Each row below holds a small network's activations on one input, seen along a few directions.
In each table, some parts of the input vary, and every possible input appears once, in random order.
Descriptions start from the smaller parts, as in this example, which fits no table here: one of 4 places along a line, together with either a single point or one of 9 places around a ring or (one of 2 separate values, together with one of 5 places around a ring).
Shared parts are said once, and a part with two or three values counts as separate values.

A family of inputs:
R1: [ 20  -6  23 -21  -7  16  17 -15 -30  19  -2  22   0   4]
R2: [ -3  69 -19  25   8 -74   7  12  23 -74 -30 -20  33 -67]
R3: [ 16  79 -18  32  24 -57  22  10   2 -70   4  10  55 -64]
R4: [-21 -27 -22  13   2   6  -9  -9 -17  46 -16 -19  -6   3]
R5: [ 29   2  22  22  17  46   1 -12  25 -24   6  25  -9  14]
R6: [ -2 -46 -12 -26 -11   8  -5  24 -49  13 -19 -41  -8  29]
R7: [-14  -2  -4   8 -11  37  38 -14 -40  12  29  10  16  19]
R8: [ -7 -31   2 -48  -7  20 -50  24  20  13 -21 -47 -45 -12]
R9: [-37 -37 -14  11   0  -8 -35   4   3  45  -9 -35 -38   0]
R10: [ -7 -20  19 -48   1  12 -11  -3  -5  -4 -56 -14 -30  30]
R11: [12  5 12 35 13 11 23  1 13 32 45 41 21 11]
R12: [ 49   2  18  -4   3  18  11 -17  23  -1  43  32  19  14]
R13: [  3  -7 -13  10  -7   9  11 -10  37  27 -13  15 -19   0]
R14: [-24 -17  20  -7  -9   8   2  -7 -66  28  18   9  39  39]
R15: [-52 -37  -3 -39 -44 -12 -39   3 -35  17 -27 -26 -26  28]
R16: [ 18  17   4  22   8  25  34 -12  11   4  30  40   1  13]
R17: [  2 -34   8 -22  16  -4 -33  18  76 -14 -18  -3 -68   8]
R18: [ 13  81  -1  41  35 -68  27  16 -14 -47  18  12  58 -70]
R19: [-22 -17  -3 -15 -27  16   1 -12 -58  11   1  12  33  45]
R20: [-20  58 -17  25  -8 -89 -18  17  39 -92 -21 -27   6 -71]
R21: [ 26  -8   1 -24 -12  53  -5   9 -14   3   6  -1  21  -4]
R22: [ 30 -10   0 -27   1  19  -8 -20  47  -8 -13   2 -18  13]
R23: [  0   3  -7   7  -7   1  -3  -1  46  12   5  -5 -59  11]
R24: [ -9 -17   1  29  22   6  21  -6 -37  52  38   9  25   7]
- What do these inputs look like to the network? => one of 4 places along a line, together with either a single point or one of 5 places around a ring
- Changing only the place on the line of 4 turns R19 into R15. The same change can be made to R5. Which row results? => R17
- A walk changes only the place on the ring of 5. It starts at R12 and steps to R11. List the rest of the walk in order. => R24, R14, R1
- Change only the place on the line of 4 in R9. List by row number the other rows that result. => R4, R7, R24

A family of inputs:
R25: [ 69  26  26  29  32  67  59 -32  12  56  62 106  52   6]
R26: [ 12   7  15 -44 -18 -45 -38  -9   4 -78 -48 -56 -19 -24]
R27: [-10 -86   1 -51  -7  84 -25  19  10  46 -52 -50 -42  65]
R28: [-20  77 -31  42   2 -74  14  18  65 -54  13  -8 -18 -56]
R29: [ -8 -48  11 -64  -1  13 -38  40 -14 -22 -58 -58 -40  25]
R30: [  7  11   9  40  10  13  13 -47  77  47  24  71 -71  16]
R31: [-38 -36 -27 -15 -18 -52 -28  21 -29  43 -12 -25 -32   3]
R32: [ 10  48  10 -13  14 -44 -31   7  77 -99 -20 -22  -5 -34]
R33: [ -1  38   8  35   1 -28  19  -5 -72 -26  12   8  88 -57]
R34: [-34 -73 -29 -15 -27  15 -10 -24 -16  88  23 -25 -44  51]
R35: [ 56 -29  41 -12  11  78 -22  -4  99 -10 -24  52 -57  45]
R36: [-33  42 -22  12 -26 -76 -11  -1  -3 -26 -20 -30 -17 -47]
R37: [-16 -41  -6  -8 -13  78  26 -20 -96  71  45  11  46  48]
R38: [ 25  78 -14  76  44 -28  36  18  -6 -58  46  16  83 -61]
R39: [ -17  -13    8  -11   -3   -1   37   18 -108   24    9   10   76   20]
- What do these inputs look like to the network? => one of 3 separate values, together with either a single point or one of 4 places along a line
- Which other rows agree with R27 in the choice among 3 separate values? List them by row number. => R26, R29, R32, R35
